A small network was shown many inputs. Here are its activations along a few directions, one row for each input.
In each table, some parts of the input vary, and every possible input appears once, in random order.
A made-up example of a description, with smaller parts first: line(6) and (point or ring(11) or (values(3) and ring(8))).
Shared parts are said once, and a part with two or three values counts as separate values.
In the rows, 100 means zero.

Other details of the inputs shift rows strongly along three fixed directions, in all tables alike. That doesn't count.

Rows:
r1: 117 135  73  96 108 124 127 101  84  99  63  69
r2: 125 135  74 101 143  83  79 128  89 128  86 103
r3: 110  95  93  93 124  87  86  99 102 110  93 123
r4: 121  88 108  91 154  55  99  96  68 122  84 122
r5: 143  76 139  50  91  79 149  56 100  90  77  98
r6:  90  69 112 126 109  79  65  97 104 127  88 115
r7:  91 133  76 116  86 129 105 122 104  79 106  72
r8:  90  97 122  70  41 128 100  88 125  74 122  93
r9: 113 113  83 103 175  60  94 111  72 129  75 128
r10:  90 135  76 116 116  97  39 147 108 127 120  99
r11:  73  93 117  93  48 130 112  93  95  80 111  72
r12:  92  63 136 101 100  69  60  96 110 120 118 130
r13:  76  46 145 120  85  62  86  99  84 104 120 110
r14:  83 126  69 153 122 101  52 148 105 117 120  97
r15: 121 124  64  96 110 127 127  93 107  96  60  78
r16:  87  91 113 102  43 128 123  83 129  78 134  88
r17: 136  78 115  86 104  86 163  64  98  79  66  94
r18:  80 134  69  88  96 138  97 106 120  80 102 104
r19: 146 112 104  65 134  90 147  83  68 101  69  99
r20: 100 147  78  86  89 134  92 121 102  92 111  81
r21: 100  81  99  99  92 106 116  89 108  97  85  94
r22: 110  58 129 110 124  52 113  90  70 118  84 108
r23:  95 130  82 115  80 124 114 112 106  89 122  76
r24: 139  90 119  87 107  79 170  71  77  89  80  86
r25:  97  88 100 111 114  87 103 109  84 115  89  93
r26:  75  68 133 100 110  68  71 100  81 111 123 126
r27: 147 110  92  66 131 100 139  77  94  97  65 106
r28:  98 136  87  81  81 133  99 114  98  87 112  86
r29:  85  89 115 103  44 127 119  85 126  67 126  87
r30:  89  67 128  95  59 105 105  70 103  96  91  97
r31:  88  90 114 104  52 127 117  88 124  65 118  87
r32: 117 121  61 102 154  93  78 112 104 118  81 119
r33: 140 151  52  79 127 126 117 105 109  98  69  94
r34:  75 113  73 115 121 106  47 122 118 110 115 122
r35:  67  83  95 139  91 101  53 123 124 104 120 108
r36:  86  72 130  96 103  69  74 103  80 112 121 125
r37:  78  86 102 139  86  94  66 110 127 110 135 111
r38:  90 138  69 109  83 136  91 114  94 101  88  71
r39:  71  51 141  95  97  70  76  81 104 102 119 138
r40:  73 128  89  83  83 130 100 108  97  77 117  93
r41:  93  76 136 101  60  93 132  82  95  92 132  92
r42: 106  84  90 118 119  86  96 101 105 112  82 107
Each input here is: values(2) and (line(10) or line(11)).
Changing only the values(2) part turns r29 into r24. The same change can be made to r5. Which row results?
> r10
Changing only the values(2) part turns r16 into r41. The same change can be made to r6. Which row results?
> r1
Change only the values(2) part in r2. List by row number the other rows that result.
> r8
Change only the values(2) part in r42. List by row number the other rows that result.
> r22

Rows:
r43:  87  86 135  92  37 124 143  88  98  78 118  68
r44:  69  49 135 111  80  89 102  84  98 105 100 112
r45:  83 122  92 104 111 111  89 101  85 100 110 109
r46:  80 122  79 106 107 115  77 129  94  98 130 105
r47: 103  85 121  60  60 123 121  67 106  86 112 102
r48: 112  93 105  91 132  77  87 100  71 132  99 114
r49:  98 110  88  92 111 101  99 121 110  92 114 102
r50: 130 122  79  83  98 128 158  82  95 100  52  70
r51: 121  32 157 105 113  42 153  66  84 103  89 114
r52: 119 106 102  91 132  89 115  93  73  90  64  97
r53: 127 130  86  53 109 120 144  95  82  95  73  73
r54:  95  44 137 102  92  80 126  69 105 100  88 112
r55: 129  80  93 129 121  78  90 104 106 120  87 103
r56:  70 130  72 113  90 127 103 106 100  91 105  77
r57: 115 119  91 104 108 105 107 110 104  75  94  95
r58:  88  69 135  87  73 108 153  72  84  79  91  81
r59: 104  95 101 101 136  77  95  84  81 120  83 134
r60:  75  95 137  79  43 109  97 103 101  75 129  81
r61:  69  59 135 130  54  92  66 114  93 102 139  94
r62:  95  77 124  90  51 124 131  73 118  88  99  83
r63: 107 121  81  73 117 120 125  94  78  89  92  94
r64:  80 105  87 113 134  80  60 142  95 119 118 115
r65:  76  48 152 114  76  77  94  90  85 120 113 100
r66: 123  84 102 123 153  57 128 104  75 124  72 106
r67:  90  72 152 102  82  68  92  85  77 113 133 122
r68: 120  98  96 127 126  59 105  99  97 130  98 103
r69: 113 130  78  93 102 111 162  87  87  80  83  72
r70:  87  92  71 135 109 110  63 118 117 105  95 105
r71:  84 138  80  87  79 133  87 136 106  94 125  79
r72: 113 131  86  63  87 127 120  93 101  85  69  77
r73: 115  74 132  69  73 100 123  70 105  91 121 108
r74: 126 103  87 101 118  84 125  74 104 121  69  97
r75: 138 122  87  63 113 109 155  82 111  66  66  85
r76:  99  96  89 104 138  76  67 111 111 112  81 122
r77: 117  95  78 102 115 109 125  90  87  93  58  91
r78:  99 133  58 119  98 142 118 116 132  84  96  78
r79: 113 120  73  87 111 111 153  72  92  92  59  85
r80:  68  83  92 155 106  87  44 141  96 112 126 106
r81: 125  99  93 129 128  75 109 113 101 128  90  97
r82: 108 128  75  85 100 127 120 107 105  77 117  95
r83:  82 104  83 111 136  81  50 125 101 118  84 120
r84:  67  76 125 104  53 101  94  79 104 107 115  97
r85:  64  64 139 100  68  99  69  91  99  83 109 118
r86: 122  98  88 129 125  86 101 108 115 128  87 100
r87: 106 114  88 106 124  88  75 124  83 126 117 110
r88: 121 132  68  68 107 128 113 104 116 101  80  88
r89: 101 153  71 110  87 132  87 118 114  97 129  94
r90: 100  90 128  57  50 119 122  72 116  71  95  86
r91:  94 132  83 109  99 118  98 108 108  86 125 107
r92:  62 146  80 109  69 146  83 122 106  76 143  94
r93: 102  57 150  90  87  60  85  86 111 105 111 117
r94: 108  87 102 111 132  79  74  99 103 105  78 124
r95: 136  95 109  89 145  63 113  72  70 137  65 129
r96:  92 107  91 118 126  77  64 132 111 102 110 112
r97:  45  71 119 114  47 112  82  84 127  87 135 105
r98:  97 127  64  82 101 141 101 100 115  86 103 102
r99:  99 127  82  61 103 131 132 103  90  78  87  78
r100: 100 126  75 117 120 105  58 108 112 129 106 122
r101: 122 112  96  90 111 101  98  94  89 104  64  99
r102: 146 109  82 107 109 101 137  99  94  95  77  75
r103: 138  83  97  89 156  64 119  84  92 114  85 130
r104: 108 106  82  78 125 106 110  91  86 104  83 114
r105: 112  99  71 127 115 107  98 110 115  93  91  95
r106: 147  87 111  82 149  49 122  99  85 126  81 113
r107:  59  77 119 114  47 111  99  85 130  78 140  98
r108:  73  57 138  89  74  88  64  88  91 120 129 128
r109:  91  82 119  51  65 125 134  74 114  66 101  97
r110:  96 140  73 118  96 125  66 116 125 109 128 108
r111: 134 109 102  91 127  69 108 106  97 108  84  98
r112:  94  96  87 133 109  98  65 123  86 123  96  88
r113: 129  76 104  70 160  57 124  85  75 123  53 125
r114: 119 117  86 121 122  93  64 119 116 111  94 107
r115:  90  51 132 107  66  93  92  83  91 105  97 100
r116: 123  97 136  71  53 113 144  74 100  58 101  79
r117:  92  63 138  89  93  81 105  61  98  97 108 135
r118:  59 107  86 107  91 113  28 139 115 127 124 112
r119: 132 130  97  88 104 105 124 102  82  86  79  79
r120: 101 132  82  92  83 125 134  88  91  96  89  64
r121:  78  56 129 110  41 116  82  87 117  90 119  94
r122:  85 110  99 105 114  86  53 126  93 120 101  98
r123:  92 110  72 132  90 123  90 126 114  81 115  84
r124:  71 112  90 124 121  81  44 145 101 109 118 110
r125: 116 103  93 129 140  53 100 106  80 140  89 103
r126:  87 130  72 118  97 119  51 139 116 113 144 104
r127:  73  79 143 101  77  88  73  88  82 114 133 117
r128:  89 130  71 122  76 124  91 108 133 102 119  83
r129:  97 130  70  78  91 139 111 114 129  74 109  89
r130:  88 110  87 130 108 102  26 128 121 119 104 115
r131:  60 132  84  91  77 139  76 125 107  73 113  78
r132: 109 147  63  98 106 135 112  99 119  81 106 101
r133:  79  53 147 113  79  78  68  93 115  84 125 126
r134: 130  91 100  89 137  68  95 105 106 127  91 117
r135: 107  47 145 107 103  42 138  64  89 102 104 115
r136:  93  96 138  72  47 126 117  80  87  67 102  75
r137: 105 108  97 120 135  76  79 122  83 102  91 110
r138: 105 120  69 101  99 136 127 103  86  77  76  67
Changing only one part turns r121 into r70. The same change can be made to r90. Which row results?
> r76
Changing only one part turns r110 into r132. The same change can be made to r126. Which row results?
> r82
Changing only one part turns r64 into r71. The same change can be made to r52. Which row results?
> r136
What do these inputs look like to the network?
> values(2) and ring(6) and ring(8)
Change only the values(2) part in r94. List by row number the other rows that result.
> r130
Change only the ring(6) part in r123. List by row number the other rows that result.
> r70, r77, r80, r105, r138

Rows:
r139:  51  74 117 118  40 127  81  92 139  83 136 102
r140:  81 148  41 123 140 121  64 140 106 115 101 108
r141: 115  80 119  68 138  64 110  84  63 119  73 116
r142: 107 121 114  64  60 139 140  83 102  58 112  78
r143: 122 125  66  98 106 127 134  91 110  91  83  91
r144: 127  79 100 103 126  69 121  83 108 107  74 107
r145:  57 130  80 109  97 119  36 147 105 109 128 107
r146: 139  63 115  96 134  51 127  78  86 111  79 120
r147: 116  57 111 144 119  69 132  86  73 111  51  85
r148: 107 113 104  72  58 135 127  91 108  76 103  83
r149:  65  27 161 101  61  73  66  77 107 114 124 119
r150:  89  56 134 121 105  56  59 105 109 130 105 129
r151:  48  90 131  87  50 125  72 113 107  77 151 100
r152: 101 150  37 117 126 130  53 142 111 123  97  94
r153:  99 103 117  68  72 115 112  77  87  82 103  91
r154: 129 124  79  88 107 124 124 101 105  87  93  84
r155:  77  80 116 127 110  74  61 101 103 118 122 130
r156: 128 127  98  73 107 105 130  91  86  92  82  95
r157: 121 136  74 124  97 108 153 114  82 100  97  48
r158: 105 101 111  85  65 127 128  84 122  71 100  80
r159:  91 117  67 121 155  74  54 137  94 125  99 122
r160: 126  99 106  94 127  64 116  83  87 100  84 113
What do these inputs look like to the network?
> values(2) or (line(4) and line(5))
Start at r139 and move only the line(5) part, one step at a time. The first step leads to r144. Which rows follow, in order?
> r158, r150, r149
Start at r139 and move only the line(4) part, one step at a time. The first step leads to r143. Which rows follow, in order?
> r155, r140
List by row number the other inputs of the same sort as r157.
> r147
